Each row below holds a small network's activations on one input, seen along a few directions.
In each table, some parts of the input vary, and every possible input appears once, in random order.
A made-up example of a description, with smaller parts first: one of 8 places around a ring, together with either a single point or one of 11 places along a line or (one of 3 separate values, together with one of 6 places along a line).
Shared parts are said once, and a part with two or three values counts as separate values.
In the rows, 128 means zero.

Other details of the inputs shift rows strongly along two fixed directions, in all tables alike. That doesn't count.
To show where, the next rows are all for the same input, with only those details redrawn:
[122 139 112 146 120 144 136 137  95  76 150 114 128 108]
[131 132 129 131 127 139 138 142 113 108 151 131 139 115]
[110 126  92 137  88 149 161 141  76  60 175 131 120 114]
[137 141 138 136 148 136 121 139 123 114 134 118 143 110]
[162 156 178 141 211 123  84 132 161 158  89 100 169 104]
[139 134 145 127 138 137 132 144 127 141 147 146 151 120]
[136 142 135 141 151 136 119 137 118 106 131 112 143 107]
[144 145 149 139 166 133 111 136 132 128 121 114 151 109]

Table:
R1: [133 127 129 119 111  97 163 132 118 136 157 132 116 112]
R2: [ 98 140  90 142 145 128 103 106 113  92 115  61 101 116]
R3: [140 116 162 169 157 132 124 144 149 138  48 104 141 118]
R4: [ 94 108  80 128  64 141 179 153  78  58 174 166  98 164]
R5: [107 114  86 126  43 151 180 125  93  48 168 170  98 162]
R6: [126 108 148  79 102 140 127 126 160 198 131 200 139 171]
R7: [127 137 127 138 146 107 132 122 149 122 140 113 116 110]
R8: [142 132 151 126 133 114 136 152 115 142 113 144 131 154]
R9: [146 106 158  77 110  99 178 159 146 225 175 208 130 135]
R10: [123 124 137 129 127 114 153 123 123 132 160 131 113 112]
R11: [ 97 153 106 165 148 121  79 100 110  57  83  40 122 129]
R12: [153 124 137 124 153 110 114 118 165 160 133 146 114 114]
R13: [ 78 108  80 117  67 140 148 133  82  84 158 139 105 158]
R14: [173 161 169 127 188 134  82 122 196 170  87 135 164 113]
R15: [103 108 139 108  90 131 145 126 106 152 153 154 138 164]
R16: [128 108 154 141 150 133 121 123 164 200  68  95 138 103]
R17: [169 144 169 149 204 113  67 119 176 145  61 110 144 143]
R18: [127 140 121 150 105 115 143 136  85  70 121 104 118 144]
R19: [106 120 112 113 105 125 140 116 134 149 156 123 123 142]
R20: [104 113 112 140  76 137 171 139  74  64 165 142 108 156]
R21: [120 115 122  93 100 118 149 133 111 182 152 140 119 140]
R22: [118 141  90 141 126 146 127 149 109  78 145 126 120 112]
R23: [128  94 133  87  88 128 131 129 143 194 151 202 141 178]
R24: [139  76 164 105 103 122 192 159 174 237 138 206 139 112]
R25: [114 159 100 158 149 109  97  91  92  69  89   9 110  98]
R26: [111 128 122 118 111 118 120 131  94 126 112 110 124 145]
R27: [101 146 106 157 170 131  89  94  93  80  97  28  98 100]
R28: [110 150 110 146 127 137  88  86 124  74  85  78 120 133]
R29: [111 154  93 149 139 136  93  72 127  68  94  46 103 106]
R30: [109 136  91 123 128 142 111  91 125  94 111  87  98 116]
R31: [165 151 173 126 191 107  96 100 204 181  92 125 138 107]
R32: [114 134 126 127 108 112 119 120  98 117 111  96 133 144]
R33: [165 114 143  99 109 133 137 147 168 183 165 204 160 141]
R34: [115 118  85 129  92 128 125  91 115 102 149 102 109 130]
R35: [123 129 104 120 118 130 144 113 135 103 143 142  91 107]
R36: [162 149 153 119 172 119 110 156 140 167 107 132 155 112]
R37: [158 152 140 122 176 145  93 129 169 142  95 140 146 109]
R38: [129 140 113 135 125 136 130 147 131 106 150 136 139 120]
R39: [ 97  96 115 150  92 145 141 131 108 113  82 101 126 120]
R40: [150 149 152 140 176 132  94 117 161 121  70 123 129 143]
R41: [131 129 182 117 190 118  79 122 150 189  79 108 153 145]
R42: [123 135  92 130  69 135 164 154  76  71 172 132 116 116]
R43: [130 120  97 138 105 113 141 106 126  82 158 119  99 109]
R44: [104 105 113 124  81 142 176 150  75  91 168 169 106 161]
R45: [136 111 118 129  85 127 150 129 124 103 150 170 127 167]
R46: [126 161 113 173 165 139 100 121  96  47 108  58 129  88]
R47: [127 106 138  93 114 114 170 151 157 200 182 207 122 138]
R48: [112 113 121 120 113 123 164 135 106 130 175 152  97 115]
R49: [176 152 149 139 204 127  65 128 177 156  84 119 157 107]
R50: [144 106 158  82 118 142 164 171 141 212 178 225 158 144]
R51: [143 130 169 126 151 113 126 143 167 166 116 157 154 166]
R52: [139 118 128 109 144 123 101 105 157 177 121 125 126 136]
R53: [122  99 160  80 100 125 162 129 145 238 179 188 145 159]
R54: [159 135 168 166 194 140  95 147 175 166  42  93 163  76]
R55: [ 99 108  77 129  57 133 135 104  89  68 153 126 113 154]
Q: Changing only one part turns R52 into R17. The same change can be made to R29. Which row results?
A: R5
Q: Changing only one part turns R3 into R39. The same change can be made to R8. Which row results?
A: R26
Q: What do these inputs look like to the network?
A: one of 5 places around a ring, together with either a single point or (one of 2 separate values, together with one of 5 places along a line)
Q: List by row number the other rows that have the place on the ring of 5 in common with R1.
A: R7, R9, R10, R12, R24, R31, R35, R43, R47, R48
Q: Which other rows does R44 become when the choice among 2 separate values takes its other values? List them by row number.
A: R20
Q: Which other rows does R22 become when the place on the ring of 5 takes its other values? List them by row number.
A: R2, R4, R13, R47

Table:
R56: [164 144 157 121 165 128 108 120 174 168 118 138 151 114]
R57: [137 147 118 159 157 117 105 106 135  78 112  84 117 117]
R58: [140  99 144  94  76 143 173 149 147 182 167 218 146 140]
R59: [128 158 123 143 161 119  96 113 119  79 106  88 115 125]
R60: [138 103 118  95  94 141 176 153 148 168 190 212 125 129]
R61: [135 107 150 101 107 130 145 137 149 173 129 198 135 165]
R62: [134 116 126 104 116 114 133 112 152 176 140 141 119 134]
R63: [144 121 150 107 113 135 156 153 124 164 166 176 149 126]
R64: [116 137 105 128 123 110 122 110 113 112 133  91 107 112]
R65: [152 133 163 136 173 130 123 157 161 174 103 137 148 105]
R66: [150 144 177 134 185 117  98 133 160 166  69 119 149 143]
R67: [120 133  94 166 135 143 123 128 112  55 108  92 105  85]
R68: [109 102 135  76  85 126 162 131 139 205 187 193 131 156]
R69: [ 90  84  81 103  17 134 210 146  75 119 190 172  97 146]
R70: [150 138 168 140 172 109 113 138 142 151 116 120 148 129]
R71: [145 145 155 115 162 122  86 129 157 170 112 135 162 148]
R72: [145 133 163 119 158 128  98 140 141 177 109 141 166 153]
R73: [114 123 102 158 104 128 138 120 104  56 125 107 108 124]
R74: [119 131  98 151 128 141 143 148  86  64 148 105 109  90]
R75: [154 158 165 145 197 100  87 121 163 143 100  97 148 119]
R76: [ 75  76  79  98  18 150 195 124  89 115 190 180  95 154]
R77: [154 148 179 130 195 114  91 131 150 166  87 120 148 140]
R78: [106 126  95 140 107 120 137 119  79  86 136  82  99 112]
R79: [119 136 105 152 103 145 147 136  91  61 129 100 119 102]
R80: [120 127 154 129 155 124 113 118 147 177  90 102 140 132]
R81: [160 155 160 135 209 117  90 137 174 166 103 115 150  92]
R82: [105 120  88 143  90 148 120 120  95  59 115 112 121 142]
R83: [129  95 139  97  95 118 150 127 151 198 133 171 130 144]
R84: [142 116 143  83  90 132 171 153 141 183 195 213 149 136]
R85: [ 99 135  87 143 127 134 108  85 113  74 120  64  94 115]
R86: [110 139 100 158 120 143 109 128  90  57  94  76 128 134]
R87: [159 152 165 128 195 115  80 108 178 159  81 117 138 139]
R88: [ 89 123  96 138 107 135 136 112  79  85 142  87 103 122]
R89: [113 134  82 138 103 145 112 110 103  60 133 105 115 141]
R90: [118 141 115 173 134 123 127 128  99  53 104  72 115 116]
Q: Changing only one part turns R72 into R86. The same change can be made to R70. Which row results?
A: R90
Q: What do these inputs look like to the network?
A: one of 5 places around a ring, together with either one of 2 separate values or one of 5 places along a line
Q: List by row number the other rows that have the place on the ring of 5 in common with R68.
A: R59, R64, R71, R75, R81, R84
Q: Which other rows does R65 become when the place on the ring of 5 takes its other values? List them by row number.
A: R60, R67, R74, R81

Table:
R91: [131 125 161 114 140 118 115 131 137 179 109 138 150 165]
R92: [139 106 134 107  98 143 159 155 139 166 156 191 144 130]
R93: [141 135 137 145 153 136 119 132 141 118 107 118 133 105]
R94: [137 160 128 170 185 112  70  89 138  81  57  32 120 100]
R95: [110 107 116 107  85 123 162 128 111 146 169 152 115 146]
R96: [125 117 120 117  99 129 167 149 109 129 180 162 123 127]
R97: [140 149 143 158 192 123  65 100 156 130  45  52 139 104]
R98: [140 118 151 119 138 116 124 119 163 177 115 144 135 139]
R99: [135 118 165  94 144 122 116 121 171 220 125 162 150 150]
R100: [ 92 116  74 148  79 144 147 109  84  47 132  96  90 118]
R101: [115 109 126 118 101 132 143 133 124 156 128 138 131 132]
R102: [125 131 113 150 123 128 146 139 107  82 140 113 115 105]
R103: [145 125 171  99 146 107 122 126 163 219 128 149 151 146]
R104: [142 128 155 132 151 130 133 146 147 159 118 139 145 112]
R105: [158 146 157 131 183 132  89 131 172 165  94 123 158 112]
R106: [157 141 154 129 169 122 110 131 169 155 121 141 145 121]
R107: [133 121 132 104 108 121 134 117 149 162 144 157 132 148]
R108: [120 114 135 106 115 129 133 129 130 179 133 138 138 139]
R109: [148 121 165 100 144 120 146 155 152 204 151 182 145 136]
R110: [147 146 153 150 185 117 108 137 146 131  91 100 133 101]
R111: [ 91 121  64 136  77 138 146 108  84  44 148 107  80 130]
R112: [141 122 137  96 105 126 154 145 135 163 183 189 140 138]
R113: [100 130  75 142  91 149 148 127  76  39 164 110  99 109]
R114: [130 158 132 168 181 109  81  98 130  90  65  32 122  99]
R115: [110  98 131  93  82 132 167 136 122 182 167 176 128 152]
R116: [152 124 161  99 142 120 135 144 163 197 160 186 151 138]
R117: [121 157 126 161 190 112  77  98 122  94  68  31 111 105]
R118: [ 89 125  68 138  82 131 139 103  77  45 158  92  86 127]
R119: [ 94 115  71 142  78 136 152 113  82  47 139 105  80 124]
R120: [145 164 141 153 206 117  76 116 144 108  86  73 129  99]
R121: [147 139 157 126 177 112  88 105 179 174  91 112 141 133]
R122: [157 178 166 166 233 118  43 116 151 108  50  55 157 115]
R123: [119 126  99 139  88 132 166 143  90  71 164 130 112 110]
R124: [139 114 147 114 120 135 150 158 140 175 141 169 150 122]
R125: [134 115 149 106 103 133 158 163 117 161 163 190 149 159]
R126: [113 128  97 137 105 144 144 141  86  83 150 111 119 107]
R127: [125 157 138 176 185 117  70 105 121  80  42  33 131 122]
R128: [152 127 143 105 120 127 144 142 154 163 161 183 144 135]
R129: [139 115 132 101 108 133 157 149 145 159 167 197 129 140]
R130: [149 174 157 189 224 119  58 123 133  75  35  32 146  99]
R131: [117 120  91 138  93 140 161 139  96  65 155 139  98 114]
R132: [109 132  79 149  84 150 144 135  76  21 150 124 108 135]
R133: [121 117 131  99 118 120 132 121 138 169 144 155 122 150]
R134: [123 127 106 148 101 144 142 142  94  58 133 132 121 134]
R135: [118 123 134 136 133 127 125 120 131 139 104 106 126 122]
R136: [111 137  83 145  94 133 154 132  69  42 168 101 102 105]
R137: [124 109 142 111 116 118 148 135 139 176 131 156 124 142]
R138: [104 128  71 146  85 154 152 128  84  32 158 117  98 109]
R139: [163 122 166 106 132 121 145 149 167 192 146 190 154 132]
R140: [131 130 145 113 152 125  95 113 154 180 106 119 146 134]
R141: [ 98 114  78 124  73 146 142 115  99  85 146 123 106 132]
R142: [140 135 157 124 171 124  91 107 176 178  86 116 144 132]
R143: [136 119 151 110 128 133 149 151 136 176 153 167 144 128]
R144: [ 92 119  78 150  82 129 153 115  78  49 142  90  89 118]
R145: [132 109 117 119  89 135 171 148 122 122 173 180 121 128]
R146: [123 124 124 106 107 119 131 114 129 147 152 141 125 144]
R147: [114 105 119 118  78 135 151 131 112 122 136 162 125 167]
R148: [138 120 139 101 120 137 137 147 141 176 157 176 150 132]
R149: [126 132 132 130 133 129 104 114 135 123 100 121 135 158]
R150: [134 136 157 119 157 118  90 116 148 164  96 123 150 161]
Q: Changing only one part turns R93 into R113. The same change can be made to R92. Which row results?
A: R148
Q: Changing only one part turns R144 into R98. The same change can be made to R123. Which row results?
A: R139
Q: What do these inputs look like to the network?
A: one of 2 separate values, together with one of 5 places around a ring, together with either a single point or one of 5 places along a line
Q: Which other rows does R133 become when the place on the line of 5 takes its other values? List them by row number.
A: R99, R118, R140, R146
